A small network was trained on made-up records. Each row is its average activation on records with the value named, seen along a few directions.
Related values have similar rows: they may be neighbours, one step apart, or belong to one group.
(in the rows, 500 means zero)
Strong random noise was added to every row along 15 fixed directions; ignore it. To show where, here is one row again and again, with new noise each time:
[550 457 472 477 670 430 461 529 448 516 549 483 519 549 540 590 524 507
 536 503 454 426 540 568 439 527 425 486 468 483 531]
[389 587 581 450 400 533 536 622 472 539 421 371 555 480 405 512 429 502
 420 556 522 577 488 500 447 531 558 374 536 509 376]
[431 386 441 597 607 507 440 498 544 457 595 463 562 505 571 446 577 488
 656 509 677 408 406 470 348 538 584 465 424 493 487]
[558 571 468 416 413 345 534 474 448 465 287 411 425 512 434 664 498 498
 519 425 495 661 535 566 474 356 467 398 640 650 509]
[545 564 692 434 503 505 405 545 412 582 487 575 502 530 384 369 317 643
 580 453 457 598 508 539 577 524 549 657 449 521 480]
[420 615 458 455 425 453 592 460 444 492 404 375 553 467 526 699 502 591
 344 549 448 714 575 539 499 542 480 392 599 537 355]
[514 430 492 411 563 390 611 533 387 299 420 487 445 542 533 583 563 404
 544 531 480 566 515 411 370 392 480 630 523 557 675]
[482 527 405 425 439 349 456 430 449 465 605 553 571 599 591 514 526 421
 545 455 455 589 511 543 412 545 462 421 463 493 524]
[500 473 378 629 561 498 482 484 588 494 471 434 572 477 578 561 616 548
 576 523 634 453 495 425 450 505 461 351 483 572 439]
[467 681 585 522 500 532 593 504 446 544 586 428 460 427 417 652 494 487
 421 561 644 503 595 551 542 532 519 372 531 555 464]
[495 678 610 398 505 575 498 533 404 642 635 432 382 450 419 600 376 452
 350 471 483 468 550 695 582 545 526 414 549 458 440]
[464 490 376 472 395 399 473 446 493 571 498 455 510 553 552 565 519 527
 360 535 399 537 517 571 527 540 423 371 551 399 401]
[482 502 380 578 539 660 626 462 567 438 506 412 469 394 600 630 520 345
 389 519 394 510 421 478 506 491 491 521 532 471 448]
[405 656 506 460 323 478 541 562 534 473 434 410 642 498 484 539 527 472
 460 521 612 613 585 418 416 544 476 208 519 630 409]
[469 467 481 478 501 522 408 431 529 633 546 521 496 489 453 470 525 558
 419 474 502 466 608 500 586 555 461 524 512 454 487]
[500 411 440 412 375 483 585 535 434 363 470 394 532 578 572 504 564 353
 429 520 511 641 377 374 456 412 353 486 523 526 466]
[567 510 534 421 550 477 521 556 450 536 485 501 609 566 408 559 449 363
 488 475 301 585 524 508 506 508 344 564 463 520 512]


Values of BIZ:
farog: [461 533 410 626 466 540 683 546 615 397 443 434 595 430 371 593 673 115
 635 511 574 498 442 333 374 385 532 421 481 633 603]
niti: [544 506 541 557 563 586 534 363 477 442 535 500 406 434 535 560 423 568
 538 446 529 604 417 583 565 476 570 654 536 524 465]
pomuz: [447 618 415 661 635 554 614 460 586 597 513 410 744 401 376 750 665 368
 563 522 575 565 510 485 475 552 476 350 495 646 389]
dapet: [510 568 345 404 665 491 401 491 451 573 614 442 501 502 651 644 629 510
 519 392 605 461 549 527 435 531 467 297 534 584 479]
kos: [641 467 402 528 408 508 332 384 619 707 449 640 510 532 483 357 488 564
 531 336 388 550 465 499 745 449 362 520 494 525 462]
tobak: [412 339 334 477 534 377 518 448 491 588 447 438 656 564 393 581 687 368
 532 466 447 630 434 453 439 439 447 549 567 500 491]
kug: [530 443 451 452 420 458 478 429 465 414 524 554 388 534 542 397 562 419
 578 426 616 556 449 386 512 382 504 596 520 550 621]
mok: [648 582 499 587 466 535 632 318 551 489 573 575 459 447 538 663 487 495
 330 507 437 518 627 604 733 514 282 443 549 536 495]
bel: [717 475 531 687 477 457 627 439 610 235 451 658 402 522 608 497 498 467
 622 541 497 344 456 506 506 408 449 546 451 543 658]
sama: [488 516 577 452 499 514 477 493 489 541 393 529 417 432 391 491 436 590
 448 468 407 510 570 591 534 469 623 663 565 458 532]
neku: [598 541 535 472 660 369 450 414 486 543 546 580 642 561 438 635 497 501
 635 387 473 559 630 630 487 558 394 472 469 633 557]
nodo: [523 537 514 428 443 464 479 481 467 531 503 555 628 551 493 462 512 532
 490 475 449 649 600 408 559 549 375 543 462 554 486]
gigos: [487 478 575 522 556 603 522 491 555 446 600 488 695 501 469 485 609 502
 511 504 645 470 591 408 474 594 399 509 422 584 491]
defe: [484 636 484 609 482 455 550 474 542 541 576 470 554 460 516 629 451 524
 497 559 476 494 508 681 490 596 541 316 474 460 378]
vonas: [518 563 634 418 421 594 549 557 316 585 659 512 371 526 463 411 506 586
 323 600 626 496 428 418 731 472 459 620 508 412 444]
BIZ is arranged as a ring.
Going along BIZ from sama by way of its neighbour gigos, in what order are farog, pomuz, tobak, mok, vonas met? -> vonas, pomuz, tobak, mok, farog
List every value one step from dapet, in the order listed. -> niti, neku
List every value one step from nodo, in the order listed. -> kug, defe

Values of RUNUZ:
fegi: [606 660 290 553 406 380 391 537 532 463 466 516 546 575 685 463 340 347
 788 349 312 645 198 617 359 441 578 288 425 558 389]
baro: [400 613 537 523 441 631 528 667 398 393 578 529 338 430 764 292 471 720
 492 646 633 412 343 358 485 512 797 543 429 388 462]
vige: [603 478 443 422 463 452 441 494 598 399 517 593 537 575 679 442 392 379
 518 387 266 442 558 599 433 547 357 390 441 495 580]
tisak: [516 388 541 639 620 486 504 338 419 645 552 635 380 450 396 476 459 736
 476 606 469 561 532 477 762 511 535 903 477 362 536]
gef: [451 448 453 496 446 419 464 102 516 677 637 625 397 422 304 595 628 478
 376 375 482 584 742 671 700 519 548 766 604 422 603]
tev: [422 271 739 579 400 482 374 627 607 482 278 341 503 526 410 281 342 851
 588 549 773 406 354 618 396 505 642 331 542 497 296]
buro: [492 643 500 683 330 443 518 576 541 498 752 654 689 615 647 317 422 484
 554 690 447 392 341 522 484 682 515 286 278 318 383]
ruka: [473 587 485 280 482 571 531 511 411 586 670 389 187 442 465 644 611 305
 184 489 611 269 737 521 583 444 405 368 651 433 660]
dob: [432 535 468 371 541 417 206 277 386 726 710 657 595 579 576 392 495 877
 531 347 548 691 581 613 622 681 563 605 483 463 375]
gal: [542 528 522 392 271 450 335 505 453 637 508 470 543 628 458 328 447 550
 522 382 600 608 320 565 574 453 443 349 539 530 314]
teluv: [741 495 274 603 608 291 516 457 437 507 348 605 526 617 587 685 577 637
 527 618 222 564 577 355 640 446 215 612 457 473 537]
med: [434 651 628 287 651 549 365 526 303 728 644 520 610 519 391 512 397 590
 513 367 444 691 538 618 551 619 557 594 485 542 403]
RUNUZ is arranged as a line.
Going along RUNUZ from gef by way of its neighbour baro, in what order are fegi, tev, gal, teluv met? -> gal, tev, fegi, teluv
What is the length, in steps, of the shortest route from ruka to med? -> 5
